These are the activations of a small neural network, seen along a few directions. Each row is one input.
Each table varies a few parts of the input and shows all the possible inputs, shuffled.
Descriptions start from the smaller parts, as in this example, which fits no table here: one of 8 places around a ring, together with either a single point or one of 11 places around a ring or (one of 3 separate values, together with one of 6 places along a line).
Shared parts are said once, and a part with two or three values counts as separate values.
In the rows, zero is written as 128.

Other details of the inputs shift rows strongly along three fixed directions, in all tables alike. That doesn't count.

Table:
x1: [126  98 120 113 137 122 108 132 111 143 115 107]
x2: [126  77 136 157 132 140 162 145 130 143 110 168]
x3: [ 88  97 112 129 118 145 133 153 104 160 102  81]
x4: [133 123 109 107 131 129 118 129 120 124 105 128]
x5: [131 112 154 168 122 114 167 145 113 143 115 163]
x6: [116 123  99 108 122 125 135 134 135 140 107 112]
x7: [150 144 118 123 146 118 102 118 123 130 120 126]
x8: [123 107 102 105 114 128 132 141 127 145 119 105]
x9: [132 161 171 143 144 140 148 112 177 102 174 187]
x10: [ 82 134 159 112 130 151 128 105 122  87 189  93]
x11: [179 170 108 117  87 120  90 110 143 118 119 145]
x12: [153 141 106 126 126 114 109 136 123 120 143 130]
x13: [ 72 120 173 108 133 164 136 117 133 109 162  64]
x14: [127 121 118 115 143 120 108 124 122 138 106 119]
x15: [124 149 128 120 126 107 122 129 104 124 111 109]
x16: [118 150 111 118 115 141 126 141 115 144 103 112]
x17: [124 113 117 118 134 108 110 139 123 137 132 109]
x18: [148 115 123 182 148 127 156 128 133 133 110 170]
x19: [ 99 107 179 137 135 151 169 119 173 117 174 158]
x20: [104 130 110 132 127 108 125 129  97 126 115 112]
x21: [134 123 119 177 141 116 152 142 144 134 118 177]
x22: [102 130 128 123 128 124 130 137 112 140  97  87]
x23: [220 194 118 101  70 124  80 107 140 107 150 165]
x24: [126 141 165 105 152 158 106  97 145  94 189 107]
x25: [125 115 133 151 131 111 164 138 150 150 108 175]
x26: [168 133 109 131 135 123 109 122 110 120 133 120]
Description of these inputs: one of 2 separate values, together with either a single point or (one of 3 separate values, together with one of 4 places along a line).
Q: The inputs of x5 and x15 match in every part but the choice among 2 separate values. If x8 is changed in the same way as x5 into x15, which row does it become?
A: x6
Q: A walk changes only the place on the line of 4. It starts at x8 and steps to x19. List the rest of the walk in order.
A: x17, x12

Table:
x27: [189 173 104 149 130 114 136 125 146 125  99 201]
x28: [176 159  96 106  98 121  74 106 120 102 137 100]
x29: [ 52  79 109 103 132 131 117 137  90 154  83  11]
x30: [ 44  78 104 106 130 134 110 143  87 151  83  15]
x31: [ 58 148 175  90 130 189 122  99 144  79 183  63]
x32: [ 95 135 196 142 128 159 188 113 171 113 176 151]
x33: [ 90 133 197 148 134 178 182 106 163 114 161 144]
x34: [144 139  96  64 128 115  71 120 135 141 131 102]
x35: [141 145  95 110 135 128  82 124  97 123 145  73]
x36: [118 135 186  80 154 158  97  94 166  68 209  87]
x37: [100 136 198 152 130 177 184 106 166 112 164 147]
x38: [ 84 137 189 158 122 184 169 119 161  99 165 155]
x39: [105  97 174 122 137 180 188 121 158  99 192 168]
x40: [203 128 140 152 130 114 121 136 129 137 110 185]
x41: [ 83 134 196 139 130 164 182 119 165 110 173 158]
x42: [178 164 115  83 122  92  75 108 112 100 143 120]
x43: [175 144 129 165 140 103 131 119 109 131 112 197]
x44: [ 73  71 118 164 121 112 166 168 109 170  77 123]
x45: [ 85  83 119 173 118 130 156 160 107 165  71 125]
x46: [ 77  77 115 167 115 112 160 169 112 165  81 124]
x47: [169 154  93  97  97 103  78 114 125 104 145  99]
x48: [161 169 110  89 137  90  79 107 101 104 146 120]
x49: [146 126 102 150 147 108 151 153 140 149 104 157]
x50: [100 121 190 156 181 150 160 118 154  99 194 161]
x51: [143  82 107 136 123 144 160 150 103 149 102 155]
x52: [180 156 104 133 119  99 128 129 153 136 110 207]
x53: [ 63 148 180  74 132 167 133  98 152  87 194  63]
x54: [169 135 109 177 115 115 134 125 119 134 115 178]
x55: [ 47  85  98 102 121 117 109 152  96 145  98  27]
x56: [166 134 129 166 160 114 134 142 106 140 117 174]
x57: [194 164 102  76  96 114  64 120 131 117 159 111]
x58: [ 90  83 125 164 124 126 164 155 105 172  68 122]
x59: [ 78  67 123 159 129 107 173 158 112 181  75 110]
x60: [177 151 106 145 123 118 126 124 148 137  97 198]
x61: [187 173 102 139 129  96 140 133 152 125 110 207]
x62: [198 129 119 154 102 127 116 133 138 147 122 180]
x63: [158 151  99  70 127 132  64 111 131 137 123 105]
x64: [ 73  71 120 159 123 110 166 166 108 175  76 119]
x65: [149 163  88  91 146 127  92 126 123 117 119  78]
x66: [172 156 117  95 127 110  75 103 107 102 130 109]
x67: [142 111 108 169 136 107 139 151 115 154 129 152]
x68: [147 151  90 104 114 101  83 114 110 110 147  94]
Q: The inputs of x50 and x56 match in every part but one. If x42 is changed in the same way as x50 into x56, which row does it become?
A: x66
Q: The inputs of x37 and x32 match in every part but one. If x43 is changed in the same way as x37 into x32, which row does it become?
A: x48
Q: Describe the family of inputs behind these rows.
A: one of 2 separate values, together with either a single point or one of 8 places along a line or (one of 3 separate values, together with one of 4 places along a line)
Q: Change only the choice among 3 separate values in x47. List by row number the other rows that result.
A: x42, x52
Q: Change only the place on the line of 4 in x47. List by row number the other rows that result.
A: x57, x67, x68
Q: A walk changes only the place on the line of 4. It starts at x62 and steps to x28. List the rest of the walk in order.
A: x54, x35

Table:
x69: [156 152  99 102 107 117  98 128 121 130 115 111]
x70: [146 134 139 118 150 139 102  96 160  92 175 131]
x71: [156 112 119 151 113 117 138 145 124 157 100 165]
x72: [112 140 154 112 135 144 128 114 127 106 167 109]
x73: [151 164 106 110 115 110 102 130 106 126 116 111]
x74: [146 159 105  96 129 107 109 134 107 131 114 112]
x75: [142 130 117 161 121 108 148 144 115 152  94 165]
x76: [109 135 154 112 136 142 129 121 129 104 166 108]
x77: [159 141 104  94 110 112 100 134 114 133 126 114]
x78: [157 140 103  95 111 115 100 130 111 134 124 114]
x79: [111 140 145 107 128 151 123 112 155 109 156 118]
x80: [147 119 112 145 119 113 145 147 131 155  94 171]
x81: [ 12  25  97 136 162 113 134 153  92 165  67  11]
x82: [113 131 142 116 124 158 123 112 147 107 155 108]
x83: [104 137 153 119 132 148 126 112 128 101 157 107]
x84: [144 133 120 157 125 107 148 147 118 152  94 168]
x85: [149 120 112 143 123 114 147 148 132 157  96 170]
x86: [110 146 149 122 132 151 127 112 132 103 159 106]
x87: [108 109 172 172 139 147 171 129 140 129 141 163]
x88: [113  99 161 167 126 153 168 124 157 127 135 166]
x89: [165 143  97 118 150  98  82 120 108 117 129 116]
x90: [107 108 156 164 128 153 168 125 163 130 137 172]
Q: The inputs of x84 and x79 match in every part but one. If x75 is changed in the same way as x84 into x79, which row does it become?
A: x90
Q: Describe the family of inputs behind these rows.
A: one of 2 separate values, together with either a single point or one of 10 places along a line

Table:
x91: [ 87  84 162 172 155 144 168 125 147 127 138 143]
x92: [132 126 109 122 115 123 119 137 117 139 112 115]
x93: [136 159 145 104 117 149 114 108 144 102 166 122]
x94: [ 93 115 142 126 148 144 121 113 131 111 148  91]
x95: [130 131 113 131 128 116 118 133 110 136 110 113]
x96: [104  57 126 183 141 121 162 149 127 164  94 148]
x97: [126 135 114 119 124 115 126 136 110 138 107 116]
x98: [115 123 142 108 140 143 117 114 140 108 163 107]
x99: [135 165 147  94 116 149 120 111 142 104 163 128]
x100: [137 126 112 125 141 110 115 134 109 133 118 119]
x101: [141 113 109 117 130 117 115 135 119 138 118 118]
x102: [141 116 109 123 121 122 113 131 120 138 114 117]
x103: [127 160 147  98 119 145 123 113 140 103 159 123]
x104: [130 124 112 113 115 125 124 137 117 142 107 116]
x105: [180 162 136 147 107 115 157 144 137 143 118 213]
x106: [120 140 142 113 134 142 116 109 137 103 162 113]
x107: [ 75  69 159 171 158 144 170 131 146 131 139 138]
x108: [200 193 140 146 111 113 153 140 133 136 123 228]
x109: [126 124 110 128 121 116 119 133 113 138 111 112]
x110: [133 170 143 104 122 146 119 111 139  99 165 125]
x111: [133 132 112 128 123 114 120 132 113 136 111 114]
x112: [133 128 113 132 131 115 114 132 111 133 110 114]
x113: [127 117 112 131 140 113 115 133 108 136 112 111]
x114: [131 123 111 126 117 117 118 134 117 137 111 113]
x115: [131 136 111 125 123 116 123 135 112 135 110 115]
x116: [129 127 109 124 116 119 121 137 116 136 110 114]
x117: [109 120 166 149 128 151 170 130 156 130 145 165]
x118: [ 61  50 158 177 155 148 171 131 148 135 130 124]
x119: [132 146 144 106 122 151 113 108 145 102 160 117]
x120: [127 152 144 111 128 143 114 109 139  99 162 118]
x121: [129 136 112 128 128 118 121 136 110 135 109 115]
x122: [134 121 111 127 120 116 113 133 117 134 112 115]
x123: [129 145 145 109 124 148 112 109 144 103 162 116]
x124: [125 144 144 109 137 140 115 110 137 101 165 118]
x125: [131 117 110 124 115 125 118 133 119 140 109 111]
x126: [182 170 136 147 110 114 158 143 133 143 120 217]
x127: [121 131 115 123 129 117 125 137 108 139 104 113]
x128: [141 119 110 124 122 119 111 131 118 138 117 118]
x129: [112 126 142 116 133 144 117 111 140 106 157 104]
x130: [123 133 116 117 126 113 129 140 113 142 108 113]
x131: [149 155 166 154 130 144 153 114 155 107 158 188]
x132: [132 111 109 122 133 110 116 137 115 136 117 115]
x133: [164 134 129 160 109 127 157 142 136 147 109 194]
x134: [136 122 111 123 138 108 117 134 111 134 118 117]
x135: [120 126 142 108 135 148 116 111 142 107 159 109]
x136: [126 121  88 117 149 112 109 124 154 136  98 124]
x137: [ 83  81 161 176 152 146 169 124 148 129 136 139]
x138: [124 131 113 118 121 117 125 137 111 139 109 117]
x139: [130 126 113 111 116 122 126 141 119 145 109 116]
Q: Describe the family of inputs behind these rows.
A: either a single point or (one of 6 places along a line, together with one of 8 places along a line)
Q: Change only the place on the line of 8 in x129. List by row number the other rows that result.
A: x103, x105, x114, x116, x118, x122, x132
Q: Change only the place on the line of 6 in x117. List by row number the other rows that result.
A: x105, x108, x126, x130, x139
